[[6, 6, 6, 6, 6, 6, 7, 6, 6, 6], [7, 4, 7, 7, 8, 2, 9, 6, 4, 6], [6, 8, 4, 8, 5, 8, 3, 7, 7, 6], [6, 8, 8, 8, 5, 7, 5, 7, 7, 8], [6, 6, 6, 5, 6, 6, 6, 5, 7, 7]]
Which number is the 4th entry in reading order?
Answer: 6
The minimum is 2
Which number is the entry just left of the smallest entry?
Answer: 8
The entry just right of the largest entry: 6
The entry just right of 2: 9
The second entry in reading order: 6

A = |  .07 |  .17 |  .30 | -.10 | -.01 | -.19 |  .03 | -.68 |  .25 |  .32 |  .19 |  .07 | -.09 |  .33 |  .33 |
What is the entry just left of -.10?
Answer: .30
What is the entry just right of -.10?
Answer: -.01
What is the entry just left of .19?
Answer: .32
What is the entry just left of .25?
Answer: -.68
What is the entry just left of the centre entry?
Answer: .03
What is the entry just right of .32?
Answer: .19
What is the entry just right of the centre entry?
Answer: .25
